A small network was shown many inputs. Here are its activations along a few directions, one row for each input.
Each table varies a few parts of the input and shows all the possible inputs, shuffled.
Descriptions start from the smaller parts, as in this example, which fits no table here: one of 3 separate values, together with either a single point or one of 11 places along a line or (one of 6 places along a line, together with one of 8 places around a ring).
Shared parts are said once, and a part with two or three values counts as separate values.

Other details of the inputs shift rows strongly along two fixed directions, in all tables alike. That doesn't count.
To show where, the next rows are all for the same input, with only those details redrawn:
17 -10 -8 25 13 6 -16 -4 -6 9 -20 0
3 -21 18 -9 23 -14 0 23 3 10 33 -16
7 -8 -10 6 6 1 -15 -2 -6 6 -11 10
23 -28 27 28 41 -7 -1 23 5 17 23 -40
-17 -17 12 -44 8 -22 2 25 2 3 46 4
-16 -1 -19 -35 -14 -7 -13 -1 -8 -3 1 36

A family of inputs:
row 1: -12 26 -21 -30 -37 7 7 0 10 -15 7 21
row 2: -9 21 -31 -25 -30 -2 2 1 6 -19 12 26
row 3: -31 9 -21 -31 -9 -9 3 -20 -6 -20 0 26
row 4: 13 9 -24 33 10 4 1 -4 8 -7 -13 -5
row 5: -1 18 -3 11 -13 20 13 -7 16 -2 -12 -2
row 6: -3 0 21 -27 -11 -10 13 10 8 -9 45 -25
row 7: -7 5 -20 -8 -5 -11 -5 -15 -5 -15 2 7
row 8: 11 9 -20 6 -17 0 -9 -18 -6 -14 -5 3
row 9: -8 -5 -8 0 9 7 -10 -9 -6 4 -21 21
row 10: 17 -20 22 34 36 -12 9 21 -6 13 26 -48
row 11: 2 5 -2 -22 -28 12 -11 -3 -3 3 -7 19
row 12: -1 20 24 -5 -23 -41 2 16 18 -31 -48 26
row 13: -11 11 -5 3 -4 8 6 -28 -1 -6 -19 4
row 14: 36 -9 -1 39 6 14 -17 -2 -5 12 -21 -12
row 15: 17 3 -13 23 -10 5 -7 -6 -17 3 -13 -5
row 16: -2 16 -10 22 5 18 13 -13 13 -2 -23 1
row 17: -10 6 4 8 0 9 7 -12 -11 8 -18 2
row 18: -1 3 9 -4 -16 21 -6 -11 1 11 -22 13
row 19: 2 8 8 19 -12 19 3 -13 -9 10 -24 -7
row 20: -23 -12 19 -19 22 -18 18 20 -7 3 37 -14
row 21: 11 6 -14 47 27 13 8 -8 9 -3 -25 -12
row 22: -4 -2 8 2 5 15 -3 -10 -1 12 -20 10
row 23: 26 -12 36 29 15 3 12 21 -1 16 24 -56
row 24: -13 13 2 -13 -23 9 6 -21 3 -9 -5 3
row 25: -17 -17 12 -44 8 -22 2 25 2 3 46 4
Q: Describe the family of inputs behind these rows.
A: either a single point or (one of 4 places along a line, together with one of 6 places around a ring)
Q: Which other rows does row 5 become when the place on the ring of 6 takes its other values? List them by row number.
A: row 1, row 2, row 4, row 16, row 21
Q: Which other rows does row 1 become when the place on the line of 4 takes its other values? List them by row number.
A: row 6, row 11, row 23

A family of inputs:
row 26: 25 -3 -17 36 4 11 -18 -26 -11 2 -34 -9
row 27: -15 16 -29 -32 -29 -13 -10 0 -4 -15 -21 50
row 28: -15 12 16 -32 -12 -20 15 19 11 -8 16 9
row 29: 3 -16 7 -8 19 -5 -8 14 9 6 12 -5
row 30: -30 7 5 -34 -8 -10 24 9 7 -7 38 -2
row 31: 3 4 -7 2 -13 15 -12 -29 -7 5 -29 13
row 32: -1 -3 18 0 2 -3 7 -2 9 -3 14 -24
row 33: 23 10 -16 43 -4 -2 -13 -8 -4 -6 -40 -4
row 34: -5 16 -15 13 -15 16 -3 -26 -7 -9 -25 7
row 35: 21 -11 9 43 30 1 1 3 0 0 13 -43
row 36: 4 13 -24 4 -12 -4 -7 -9 0 -15 -27 31
row 37: -6 -6 12 -2 10 8 12 -1 -6 15 17 -18
row 38: 2 12 -22 5 -23 -8 -15 -11 -13 -13 -28 17
row 39: 28 4 6 -2 -26 31 4 18 17 13 37 -24
row 40: 19 -13 4 40 37 3 10 13 9 11 7 -31
row 41: -8 0 8 5 4 3 17 0 1 2 18 -24
row 42: 30 -22 17 34 32 0 -7 0 0 16 7 -38
row 43: 2 15 -7 6 -17 4 -3 -5 2 -4 -40 22
row 44: -5 5 -28 -2 0 13 -17 -10 -7 -2 -24 29
row 45: 29 -16 17 38 31 -5 4 19 11 3 1 -27
row 46: -32 -10 -3 -53 5 -13 9 26 2 2 45 14
row 47: 4 -11 12 -4 12 -13 -7 26 2 7 6 -4
row 48: 12 -4 -5 46 11 29 -6 -20 -8 23 -35 -7
row 49: -1 -12 -1 -1 15 -1 4 3 -10 12 23 -13
row 50: -2 18 -32 4 -5 4 -7 -16 0 -13 -21 27
row 51: -2 -5 18 -3 11 8 6 -1 -5 9 17 -16
row 52: -6 -4 10 -1 7 6 15 -1 -7 8 18 -23
row 53: -16 -17 12 -39 -1 -20 -2 20 -3 3 36 17
row 54: -18 13 -31 -30 -36 -9 -11 -15 -12 -24 -13 41
row 55: -16 -5 20 -37 -12 -8 8 6 -5 0 23 8
row 56: -27 8 21 -49 -19 -28 18 24 9 -13 37 3
row 57: -16 12 -34 -35 -22 -5 -11 -13 4 -16 -15 48
row 58: -25 18 -17 -32 -19 7 4 -9 4 -12 -9 37
row 59: -20 6 10 -33 -12 -13 11 2 14 -12 25 0
row 60: 1 0 21 5 0 -8 14 9 10 -7 11 -16
row 61: 18 1 -26 42 7 17 -8 -24 -19 7 -30 -10
row 62: -8 -1 -30 3 -5 12 -13 -16 -14 11 -18 27
row 63: 32 -17 23 38 26 -8 -6 14 -8 17 1 -37
row 64: -4 -2 10 7 15 6 19 10 11 7 10 -15
row 65: -18 -2 26 -44 -14 -18 7 16 -6 4 29 4
row 66: 5 16 -4 18 -22 3 -6 -14 -8 -6 -37 4
row 67: 1 10 -8 6 -14 9 0 -10 4 -8 -36 24
row 68: 3 -20 10 -5 15 -7 -9 6 3 12 19 -4
row 69: 2 17 -8 10 -14 6 2 -13 5 -10 -34 22
row 70: -10 6 3 -30 -5 -29 6 23 7 -11 22 12
row 71: -1 -10 29 -3 2 -6 -1 15 0 15 7 -7
row 72: 25 -13 28 33 22 8 4 -4 3 12 1 -47
row 73: -10 -11 6 -36 -5 -17 0 10 -9 -3 28 12
row 74: 4 -2 25 -3 -2 -8 6 10 -6 4 7 -21
row 75: 3 -1 -19 3 -6 6 -18 -4 -6 -3 -32 29
row 76: -16 18 -35 -33 -24 -9 -10 -16 5 -19 -13 46
row 77: 0 0 -1 6 13 -9 5 6 5 -9 23 -16
row 78: -24 -5 -2 -52 -2 -13 2 7 -10 -3 44 14
row 79: 8 -16 18 4 12 -15 -8 20 -4 15 12 -7
row 80: 1 11 -25 7 -18 -4 -9 -13 -4 -18 -25 23
row 81: -1 8 -3 2 -14 9 -12 -2 -3 3 -41 21
row 82: 32 0 -9 0 -19 22 -5 22 12 10 42 -20
row 83: -3 -11 20 -9 12 4 1 10 14 8 6 -10
row 84: -2 -11 24 -5 9 2 4 18 8 5 4 -5
row 85: -8 10 -37 9 -14 6 -6 -21 -13 -8 -17 14
row 86: 4 -6 2 3 10 -14 2 5 11 -8 19 -18
row 87: -2 -14 27 -3 5 0 2 10 2 11 10 -4
row 88: -3 5 14 10 9 1 13 2 9 -4 16 -22
row 89: -4 1 -25 1 -4 11 -19 -17 -14 5 -18 30
row 90: -25 -5 13 -36 -2 1 4 6 -1 7 28 11
row 91: 15 10 -28 43 11 11 -2 -16 0 1 -31 2
row 92: -3 22 -16 10 -7 13 2 -18 5 -8 -27 18
row 93: -25 -2 10 -38 2 3 6 14 6 0 22 10
row 94: 4 -6 2 5 23 -4 5 13 8 -2 18 -9
row 95: 25 -14 11 38 33 5 0 2 -8 8 11 -43
row 96: -4 -2 -7 9 12 -8 11 6 3 -3 22 -17
row 97: 4 -7 24 -2 1 -2 9 5 -4 0 11 -18
row 98: -6 20 -21 12 -8 13 8 -18 4 -1 -27 16
row 99: -10 -7 10 -3 16 11 11 13 5 13 9 -11
row 100: 21 6 -5 46 6 27 -6 -28 -13 6 -37 -17
row 101: -18 16 -18 -31 -25 4 -3 -16 9 -11 -22 39
row 102: -16 -2 0 -25 -15 6 -10 -13 1 6 -7 25
row 103: 22 6 0 50 -4 16 -5 -21 -4 -3 -44 -13
row 104: 4 -9 4 2 8 -12 -2 2 5 -6 20 -21
row 105: 35 -6 2 49 12 0 -12 -4 -14 8 -29 -27
row 106: 10 -13 10 0 7 -11 1 9 -9 -2 16 -15
row 107: 1 2 17 -2 10 -6 12 5 21 -2 10 -13
Q: Describe the family of inputs behind these rows.
A: one of 2 separate values, together with either a single point or (one of 5 places along a line, together with one of 8 places around a ring)
Q: The inputs of row 87 and row 53 match in every part but the choice among 2 separate values. If row 65 is changed in the same way as row 87 into row 53, which row does it become?
A: row 63
Q: The inputs of row 75 and row 84 match in every part but the choice among 2 separate values. If row 38 is changed in the same way as row 75 into row 84, which row does it become?
A: row 66
Q: Which other rows does row 60 become when the choice among 2 separate values takes its other values? List them by row number.
A: row 80
Q: Which other rows does row 41 become when the choice among 2 separate values takes its other values? List them by row number.
A: row 85

A family of inputs:
row 108: -4 -8 8 -3 13 2 3 4 -1 0 12 -9
row 109: -1 3 -11 9 -3 2 -8 -15 -10 5 -21 11
row 110: -8 6 -21 -4 -5 4 -5 -9 -4 1 -13 23
row 111: -2 -2 14 1 4 -10 8 5 3 3 7 -12
row 112: -6 2 -10 -13 -19 2 -10 -12 -8 3 -13 22
row 113: 1 0 -13 1 -7 5 -14 -19 -8 0 -20 13
row 114: -4 -1 12 1 9 -2 11 5 4 -5 8 -12
row 115: -12 15 -12 -5 -14 5 2 -11 -4 -8 -21 20
row 116: 31 -9 -1 57 23 10 -9 -1 -8 13 -28 -23
row 117: -2 -6 2 -1 12 -3 4 10 4 9 14 -5
row 118: -9 6 -13 -4 -8 9 -3 -8 -10 1 -17 18
row 119: -7 13 -18 -9 -19 -4 -4 -5 -6 -10 -19 24
row 120: 4 -8 5 -4 10 1 -1 7 6 6 16 -6
row 121: -5 -1 14 -15 -9 -8 4 5 5 0 12 -1
row 122: -5 2 13 -16 -3 0 7 6 6 -5 12 -2
row 123: -5 2 -22 -9 -9 -1 -13 -10 -10 -8 -12 23
row 124: -1 -6 12 -1 7 4 4 11 -2 9 10 -9
row 125: -6 -7 8 -2 14 0 5 5 -2 1 12 -8
row 126: 27 1 3 45 9 15 -3 -5 11 8 -25 -16
row 127: -8 5 -21 -9 -10 -3 -8 -6 -13 -4 -12 25
row 128: -13 -3 5 -14 6 -2 8 7 -4 1 15 2
row 129: 7 -3 12 -1 -1 -7 3 14 5 -2 11 -8
row 130: 9 0 7 18 1 3 7 -5 -2 6 13 -29
row 131: 9 1 -15 6 -11 7 -14 -6 -9 1 -20 16
row 132: -7 11 -11 -2 -11 8 -1 -14 -2 -11 -20 15
row 133: -3 -6 3 -15 -1 -8 -2 16 -5 3 16 3
row 134: -5 -8 8 -18 -1 -6 -3 2 -1 3 16 0
row 135: -3 13 -17 -9 -18 7 -5 -12 6 -7 -16 23
row 136: 0 -3 12 2 6 -8 4 0 4 -2 7 -13
row 137: -2 -9 0 -17 3 -8 -4 8 -3 -4 18 1
row 138: 36 -1 5 62 15 11 -7 0 0 9 -34 -27
row 139: -5 -1 4 -15 0 -13 4 9 3 -11 16 -1
row 140: 11 2 0 19 5 9 9 0 6 5 17 -27
row 141: 26 -6 5 44 13 22 -7 -7 -4 13 -27 -16
row 142: 0 -1 16 -1 0 -7 5 8 4 5 7 -12
row 143: 19 2 -2 38 10 2 -2 -2 -2 0 -24 -12
row 144: 2 0 7 8 9 -3 10 10 11 4 7 -11
row 145: 4 -8 7 -4 6 1 1 11 7 9 16 -5
row 146: -6 0 5 -6 7 -7 9 7 11 -3 15 -5
row 147: 6 -4 8 -1 5 -8 2 9 5 -7 11 -10
row 148: -4 11 -10 -4 -13 10 -3 -14 -1 -10 -20 15
row 149: -9 6 1 -13 -10 6 13 1 -3 -4 24 -11
row 150: 4 10 -17 7 -9 9 -7 -15 6 -6 -23 14
row 151: 0 -3 7 0 8 -12 5 10 3 -7 11 -9
row 152: -5 11 -17 -2 -9 4 -3 -13 5 -8 -16 17
row 153: -9 -3 0 -19 -1 -3 2 12 4 7 17 7
row 154: 10 -11 5 10 18 3 -2 4 7 7 10 -15
row 155: -4 12 -7 -6 -21 11 -2 -9 -1 -6 -21 20
row 156: -2 -11 9 -4 11 -8 -1 1 -1 3 14 -10
row 157: -2 -9 1 -5 10 -10 -1 9 -5 -1 15 -3
row 158: -8 -7 6 -19 4 1 2 4 -1 -1 16 -1
row 159: -9 -6 -2 -16 7 -5 1 5 5 0 19 2
row 160: -11 -5 -2 -14 8 -6 3 6 3 1 19 3
row 161: -9 11 -13 -15 -21 -1 -7 -19 -2 -10 -18 22
row 162: -1 -8 9 1 9 -7 2 4 -4 9 8 -9
row 163: 31 3 -9 53 5 15 -4 -11 -8 4 -18 -29
row 164: 9 -2 8 1 2 -6 0 9 4 -5 8 -8
row 165: -11 0 8 -14 -1 -13 7 1 3 -5 12 -2
row 166: -9 -6 9 -17 -3 -8 0 8 -3 8 15 1
row 167: -16 4 9 -21 -5 -5 13 10 3 -5 14 2
row 168: 0 1 17 1 2 2 9 12 5 2 6 -12
row 169: -12 3 -16 -11 -10 -2 -8 -16 -10 -3 -13 21
row 170: 16 -12 8 12 14 -1 -6 9 -1 5 8 -15
row 171: -6 10 -8 -13 -21 0 -6 -15 -1 -7 -16 20
row 172: -9 4 3 -10 2 -8 11 9 9 -2 14 1
row 173: 6 11 -11 16 -9 10 -4 -7 6 3 -26 9
row 174: -4 4 -12 -9 -11 12 -8 -11 -7 -2 -14 19
row 175: -4 -1 14 -1 5 -11 9 5 3 1 9 -11
Q: Describe the family of inputs behind these rows.
A: one of 4 separate values, together with either a single point or (one of 2 separate values, together with one of 8 places around a ring)
Q: The inputs of row 144 and row 119 match in every part but the choice among 4 separate values. If row 140 is changed in the same way as row 144 into row 119, which row does it become?
A: row 163
Q: The inputs of row 146 and row 114 match in every part but the choice among 4 separate values. If row 110 is changed in the same way as row 146 into row 114, which row does it become?
A: row 128
Q: Start at row 157 and move only the place on the ring of 8, one step at a time. The first step leads to row 127. Which rows follow, in order?
A: row 116, row 133, row 131, row 170, row 137, row 123
Q: Which other rows does row 175 become when the choice among 2 separate values takes its other values? List them by row number.
A: row 109
Q: Which other rows does row 125 become when the choice among 4 separate values takes its other values? List them by row number.
A: row 157, row 160, row 169
Q: Which other rows does row 142 become when the choice among 2 separate values takes its other values? List them by row number.
A: row 166

A family of inputs:
row 176: 12 -8 21 13 8 -7 1 10 1 6 4 -20
row 177: -6 -2 12 3 13 -6 13 7 6 -1 14 -16
row 178: -3 -6 3 -14 1 3 0 9 1 6 21 -2
row 179: -15 4 -23 -20 -11 0 -10 -13 -13 -4 -11 32
row 180: 20 -11 -1 39 17 11 -14 -11 -8 11 -31 -8
row 181: 6 -6 12 7 10 -11 4 7 -1 -2 12 -17
row 182: -6 -3 6 -9 3 -14 7 8 -1 -6 21 -10
row 183: 32 -1 -10 51 19 3 -13 4 10 1 -37 -2
row 184: -11 8 -26 -20 -18 9 -9 -13 -7 -2 -5 28
row 185: -2 0 9 4 9 0 13 5 9 -1 15 -16
row 186: -8 15 -22 -18 -27 2 -5 -13 -4 -11 -7 23
row 187: 20 8 -2 41 3 22 -2 -13 5 5 -32 -12
row 188: -12 12 -7 -14 -19 3 -3 -10 -2 -3 -22 26
row 189: -9 2 10 -14 1 -2 14 9 11 -2 24 -9
row 190: -1 -9 1 3 17 -4 0 5 -4 5 14 -10
row 191: 3 11 -14 -1 -21 7 -6 -10 -3 -6 -15 13
row 192: 0 -3 14 -14 -5 -7 6 13 3 -1 20 -9
row 193: -11 -3 17 -14 6 -9 9 9 6 -1 11 -4
row 194: -9 1 -13 -16 -15 3 -13 -9 -10 3 -16 30
row 195: -3 -8 6 -15 1 1 0 10 -1 7 16 0
row 196: -6 -7 -4 -12 7 -2 2 5 -1 3 22 -3
row 197: 15 4 -2 42 12 12 -1 -15 -1 2 -34 -9
row 198: -7 0 17 -15 -1 -2 12 12 9 1 17 -7
row 199: -8 7 -12 -15 -19 -6 -9 -11 -8 -9 -18 23
row 200: 7 -4 7 8 7 -6 7 6 3 -2 17 -21
Q: Describe the family of inputs behind these rows.
A: either a single point or (one of 3 separate values, together with one of 8 places around a ring)
Q: Which other rows does row 184 become when the choice among 3 separate values takes its other values? List them by row number.
A: row 186, row 189
Q: Which other rows does row 194 become when the place on the ring of 8 takes its other values? List them by row number.
A: row 178, row 179, row 180, row 184, row 190, row 195, row 196
